A small network was trained on made-up records. Each row is its average activation on records with the value named, seen along a few directions.
Values that are neighbours, or in one group, have similar rows; names and order tell nothing.
In the rows, 500 means zero.
Random noise pushes rows far along 6 fixed directions. That doesn't count. These rows show it; they differ only by the noise:
[644 630 694 515 511 656 368 518 390 414 319 326 533 646 395 646 444 537]
[530 478 635 708 434 232 604 443 429 584 174 320 405 465 438 652 419 566]
[399 656 397 520 489 894 274 592 526 440 765 713 447 765 379 553 605 302]
[545 529 574 375 622 662 420 540 510 471 406 451 612 458 524 452 388 502]
[512 245 449 471 440 800 256 797 512 547 732 779 570 503 662 508 586 468]
[497 597 569 650 428 309 701 328 419 515 343 432 370 603 415 686 455 449]
[723 485 689 466 373 551 548 431 279 437 536 455 536 711 597 797 469 517]
[517 604 619 707 407 371 460 434 396 565 335 303 398 639 381 722 450 504]


H, 20 values:
h18: [499 614 504 552 606 557 169 431 514 593 654 366 506 562 480 453 540 462]
h5: [357 615 460 507 459 510 412 478 519 458 523 402 440 534 379 381 543 555]
h8: [599 530 516 235 752 484 761 329 522 326 339 531 578 376 572 312 460 544]
h13: [666 669 565 511 538 399 689 305 411 321 476 563 437 573 438 629 591 460]
h20: [523 621 493 692 548 620 369 579 550 474 400 558 474 513 340 459 600 410]
h17: [463 248 397 485 431 659 288 716 563 559 696 650 496 520 579 435 624 549]
h10: [373 549 431 414 622 432 452 613 691 549 437 373 610 305 455 331 404 549]
h14: [401 628 452 574 527 426 596 262 486 591 593 478 471 564 509 580 419 336]
h2: [553 559 504 445 579 334 608 452 483 450 495 470 522 447 536 475 512 547]
h12: [419 504 375 402 554 369 666 480 624 475 647 607 525 401 519 361 517 500]
h7: [686 246 543 564 176 368 752 540 334 504 581 647 434 640 679 807 598 550]
h3: [343 647 440 771 284 310 396 521 490 562 523 361 315 591 296 551 618 520]
h6: [561 463 529 298 489 849 542 604 509 227 454 692 525 503 448 363 590 558]
h1: [315 794 415 572 476 461 579 382 586 479 347 368 379 549 217 408 447 414]
h9: [453 442 500 526 388 239 685 500 533 598 406 369 518 324 509 416 417 559]
h15: [531 250 564 565 534 567 298 774 527 588 294 451 610 299 585 465 465 633]
h4: [626 447 655 519 569 489 301 379 389 612 436 188 576 430 593 634 376 606]
h19: [490 320 549 672 439 360 476 577 449 574 292 497 373 481 471 565 571 592]
h11: [525 504 444 368 491 633 519 495 466 387 678 658 494 645 495 397 605 519]
h16: [499 674 439 580 520 535 652 466 591 353 506 594 412 627 313 535 597 374]
A value of H combines one of 5 hidden first parts with one of 4 second parts; all combinations occur once.
h3 and h12 share the first part; h3 and h1 share the second. Which value has the first part of h1 and the second part of h12? -> h7
h19 and h4 share the first part; h19 and h15 share the second. Which value has the first part of h15 and the second part of h4? -> h14
h2 and h13 share the first part; h2 and h16 share the second. Which value has the first part of h16 and the second part of h13? -> h20

V, 20 values:
v18: [455 415 452 389 607 501 436 512 568 698 515 374 643 358 730 506 274 472]
v6: [510 407 567 702 428 519 357 586 460 582 218 408 387 461 390 551 562 591]
v7: [535 377 560 505 465 183 300 508 503 772 622 199 655 313 701 478 395 635]
v2: [435 665 533 454 515 450 579 494 541 438 332 332 511 550 350 399 392 517]
v9: [666 481 591 445 546 340 952 303 412 372 302 590 536 459 553 612 366 440]
v16: [339 414 344 598 521 466 404 476 587 589 631 635 423 389 474 418 567 434]
v17: [480 841 448 154 632 513 769 239 510 305 647 439 623 604 441 406 337 384]
v12: [389 679 374 555 498 394 659 331 560 557 632 503 515 515 514 529 467 359]
v1: [550 285 578 524 716 190 555 489 536 697 286 401 585 162 717 454 391 592]
v8: [478 581 576 441 566 658 602 584 561 352 240 472 550 417 414 349 466 552]
v5: [489 466 496 418 468 451 744 447 523 366 313 563 431 499 455 382 533 542]
v3: [561 793 667 553 518 264 676 304 422 369 272 222 424 639 262 574 468 599]
v10: [478 343 475 617 245 272 571 427 383 759 681 416 484 556 701 780 406 485]
v13: [626 688 565 511 420 598 535 519 403 321 477 495 523 653 376 578 590 507]
v15: [479 449 520 407 548 657 398 538 542 462 439 489 509 436 484 375 466 548]
v20: [456 573 566 413 592 495 202 486 532 563 503 246 570 410 444 379 412 601]
v4: [269 620 416 748 759 267 381 413 674 684 182 312 329 336 294 368 410 442]
v14: [609 502 634 694 478 483 349 631 455 469 358 457 471 481 403 531 586 537]
v11: [461 361 409 756 400 601 535 627 498 464 360 813 230 552 388 621 693 441]
v19: [598 503 519 350 450 433 751 357 437 369 586 559 464 625 534 523 598 577]
A value of V combines one of 5 hidden first parts with one of 4 second parts; all combinations occur once.
v2 and v8 share the first part; v2 and v17 share the second. Which value has the first part of v17 and the second part of v8? -> v13
v11 and v6 share the first part; v11 and v18 share the second. Which value has the first part of v18 and the second part of v6? -> v10
v4 and v16 share the first part; v4 and v1 share the second. Which value has the first part of v1 and the second part of v16? -> v14
v3 and v7 share the first part; v3 and v19 share the second. Which value has the first part of v19 and the second part of v7? -> v20
